Each row below holds a small network's activations on one input, seen along a few directions.
Each table varies a few parts of the input and shows all the possible inputs, shuffled.
Descriptions start from the smaller parts, as in this example, which fits no table here: one of 5 places around a ring, together with either a single point or one of 9 places around a ring or (one of 3 separate values, together with one of 6 places along a line).
Shared parts are said once, and a part with two or three values counts as separate values.
In the rows, 128 means zero.

Other details of the inputs vary at random and push rows far along two fixed directions, the same in every table; ignore that.

Rows:
x1: [161 106  53 106 141 187 111 124 135  81 102 117 132  96]
x2: [141 125 137 132 122 123 121 131 123 134 124 136 146 157]
x3: [146 106  84 114 147 183 124 123 163  82 114 107 128  88]
x4: [122 127 162 137 113 115 107 131 146 135 115 133 111 150]
x5: [114 112 156 114 100 147 108 126 125 110 113 123 134 109]
x6: [129 126 145 122 112 142 104 120 150 109 109 123 126 146]
x7: [130 122 148 125 118 150 119 125 145 106 118 129 150 127]
x8: [140 122 139 134 124 123 118 130 126 138 121 131 140 157]
x9: [129 148 153 135 104 118 113 114 124 128 124 139 143 147]
x10: [155 154  30 127 181 126 162 125 129 124 153 123 115  72]
x11: [109 115 163 118 106 115 115 140  98 139 127 124 125 148]
x12: [104 110 154 114 106 148 120 134 122 105 120 116 127 109]
x13: [126 122 150 119  97 123 108 128 101 141 123 134 141 145]
x14: [123 111 158 129 114 148 111 129 154 118 107 121 132 132]
x15: [126 129 142 107  92 143 105 119 121 108 115 124 129 123]
x16: [132 135 107 156 166  78 151 148 126 184 152 136 110 142]
x17: [131 151 100 141 152  79 159 133  96 181 162 148 139 130]
x18: [108 151 123 149 166  94 189 127 117 149 161 133  90 147]
x19: [157 147  42 135 186 120 162 128 147 127 153 113 108  90]
x20: [136 109 137 122 117 149 100 130 139 116 104 125 134 155]
x21: [146 123  69  95 132 176 113 116 139  74 116 116 120  82]
x22: [106 108 167 130 125 138 143 125 109 122 126 132 105 178]
x23: [138 145 137 133 123 117 127 123 136 123 133 132 136 142]
x24: [120 125 151 117 104 150 112 122 125 111 118 134 150 114]
x25: [114 131 171 155 132  95 131 140 140 166 136 140 125 145]
x26: [136 129 149 129 103 122 111 125 107 141 122 145 150 153]
x27: [130 121 148 123 112 140 104 125 153 113 104 119 119 143]
x28: [127 106 133 106 108 141 102 131 114 116 111 121 128 125]
x29: [131 150 107 166 173  56 172 143 118 206 165 138 121 149]
x30: [146 113  73 106 138 188 122 122 147  76 112 116 135  69]
x31: [128 161 117 161 157  84 166 127 117 174 163 143 145 115]
x32: [ 93 119 167 139 130 136 162 123 127 123 133 132 108 148]
x33: [104 147 164 130 111  86 136 139 103 151 145 129 118 142]
x34: [114 136 163 120  99 110 112 124 114 130 122 128 125 133]
x35: [138 138  46 122 175 131 164 134 127 131 159 117 119  57]
x36: [119 128 163 140 120 126 124 126 144 137 126 131 143 142]
Each input here is: one of 3 separate values, together with either a single point or one of 11 places along a line.
Changing only the choice among 3 separate values turns x6 into x36. The same change can be made to x4. Which row results?
> x25
Change only the choice among 3 separate values in x11. List by row number the other rows that result.
> x12, x33
List by row number the other rows that have the choice among 3 separate values in common with x1.
> x2, x8, x11, x13, x16, x17, x20, x22, x26, x28, x29

Rows:
x37: [111  99 149 125 124 162 135 124 132 100 114 122 106 154]
x38: [110 129 195 130  87 110 104 129 113 144 120 140 134 158]
x39: [122 101 118 102 120 179 115 127 141  77 106 108 120  92]
x40: [113 131 191 129  88 108 107 124 102 142 122 142 135 183]
x41: [120 144 140 123 112 124 130 122 117 126 136 134 143 111]
x42: [156 103  53  98 143 187 107 125 147  75 107 108 121  74]
x43: [ 99 128 199 125  86 111 120 126  99 136 124 138 126 173]
x44: [148  87  63  86 131 205  95 123 148  59  93 101 104  86]
x45: [116 140 179 140 105  91 124 129 101 163 134 144 139 184]
x46: [109 120 162 147 133 121 146 131 130 142 132 136 126 151]
x47: [126 134 168 126  91 125  96 122 120 130 117 136 156 143]
x48: [143 160  72 164 195  53 187 145 110 205 185 138 125 120]
x49: [119 123 170 111  83 149  88 119 128 104 103 129 145 129]
x50: [142 127 131 122 114 142 106 126 130 119 115 127 153 129]
x51: [135 137  53 128 175 119 165 136 126 136 157 119 115  72]
x52: [116 135 153 121 105 133 128 120 123 113 129 131 141 116]
x53: [113 105 172 109  84 157  95 126 126 102 102 126 130 138]
x54: [133 139  95 150 180 113 162 133 167 139 145 121 106 111]
x55: [115  99 162 116 109 182 107 120 148  84  96 123 130 135]
x56: [155 123  28 119 182 144 156 134 127 114 140 113 105 100]
x57: [139 137  76 139 181 137 158 128 172 119 138 114 108  94]
x58: [ 92 129 225 136  86 100 119 131 110 154 126 139 134 171]
x59: [128 126 158 133 113 114 113 131 118 145 123 135 136 167]
x60: [140 133  43 124 181 120 162 135 126 135 153 117  96  83]
x61: [112  92 151  96  96 188 109 119 130  65  94 111 107 130]
x62: [138 137  61 125 169 114 160 132 112 136 151 123 102 105]
x63: [123 141 168 150 121  80 129 136 113 177 138 144 139 180]
x64: [140 175  84 165 179  48 182 139 105 205 187 143 145 115]
x65: [139 162 105 164 167  61 164 138 123 196 165 143 136 133]
x66: [ 95 119 223 149  99 111 127 131 122 153 123 145 132 191]
x67: [109 102 171 110  91 158 101 124 126  96 101 121 118 141]
x68: [116 127 191 132  90 108 101 127 109 146 121 141 137 176]
x69: [111 127 134 123 127 125 147 129 112 123 135 123 106 132]
x70: [100 152 187 146 113  84 143 129 108 164 149 139 143 142]
x71: [125 122 135 115 111 142 106 126 128 112 113 124 130 113]
x72: [141 169 107 163 160  64 164 136 114 193 168 145 147 131]
x73: [155 149  53 141 174 113 153 130 140 149 150 126 132  94]
x74: [128 148 143 134 111 108 119 128 115 145 134 137 150 126]
x75: [124 129 180 130 103 151 105 117 166  97 104 129 133 147]
x76: [129 104 159 113  93 151  90 126 126 109 101 127 138 158]
x77: [124  96 134 103 113 207 106 115 155  60  90 118 129 115]
x78: [139 100 133 107 102 175  93 122 136  84  93 120 125 150]
x79: [102 130 202 133  89 111 115 128 113 138 123 137 138 150]
x80: [128 145 191 139  86 112 101 116 126 143 119 147 161 164]
x81: [146 152  56 151 192  72 178 145 115 187 175 132 122 105]
x82: [139 148  71 141 174  89 163 140 117 168 163 130 113  98]
x83: [158  92  65  93 128 201  92 125 153  66  92 107 132  85]
x84: [124 116 120 105 114 169 112 123 135  82 110 113 128  91]
x85: [143 126 114 131 132 128 118 132 134 135 121 130 141 130]
x86: [153 125  31 123 182 141 154 130 140 117 136 113 101 103]
x87: [135 116  82  97 134 189 130 118 145  65 116 108 123  67]
x88: [114 153 211 138  74  96 104 120 106 152 127 153 164 163]
x89: [128  71  93 105 141 213 120 124 158  59  95 104  95 113]
x90: [117 114 138 116 115 140 122 130 120 115 121 122 115 130]
x91: [123 142 125 161 173  86 167 136 153 161 153 129  99 145]
x92: [101 141 182 145 116  82 143 136 107 168 146 139 126 151]
x93: [148  88 107  97 111 195  81 123 161  74  81 111 125 119]
x94: [155 131  42 136 184 121 155 134 142 141 145 118 106 106]
x95: [119 140 174 120  86 129 103 117 120 119 119 138 152 129]
x96: [150 129  38 119 172 138 144 134 134 120 139 116 117  67]
x97: [152 171  63 156 182  76 178 131 120 179 174 138 140 102]
x98: [128 149  97 159 190  91 187 135 150 153 161 124  88 134]
x99: [128 141 170 126  87 125 100 118 117 126 120 141 160 142]
x100: [140 167 107 150 147  77 159 129 109 177 164 147 156 121]
x101: [160  92  63  95 133 203  93 125 156  65  92 106 131  87]
x102: [128 140 167 151 120  82 127 136 117 178 137 146 144 172]
x103: [132  89 107  82 104 205  90 116 138  50  84 107 106 109]
x104: [110 119 141 124 129 129 139 132 122 126 132 120 110 128]
x105: [143 142 129 131 119 126 122 123 124 132 129 136 156 129]
x106: [106 155 180 145 107  80 135 130 103 168 148 144 149 143]
x107: [113 134 208 138  83  93 101 129 108 162 123 147 148 181]
x108: [140 121  68 136 187 145 159 134 175 115 135 110  90  99]
Describe the family of inputs behind these rows.
> one of 6 places along a line, together with either one of 2 separate values or one of 10 places along a line
Changing only the place on the line of 6 turns x99 into x47. The same change can be made to x80. Which row results?
> x73
Changing only the place on the line of 6 turns x56 into x50. The same change can be made to x37. Which row results?
> x55
Change only the place on the line of 10 in x51. List by row number the other rows that result.
> x39, x42, x65, x71, x79, x83, x85, x96, x101
Change only the choice among 2 separate values in x55. List by row number the other rows that result.
> x57
Change only the place on the line of 10 in x90. List by row number the other rows that result.
> x44, x59, x60, x63, x67, x68, x76, x94, x104
Change only the choice among 2 separate values in x89. List by row number the other rows that result.
> x91
List by row number the other rows that have the place on the line of 6 in common with x93.
> x38, x48, x53, x58, x66, x81, x82, x92, x102, x107, x108
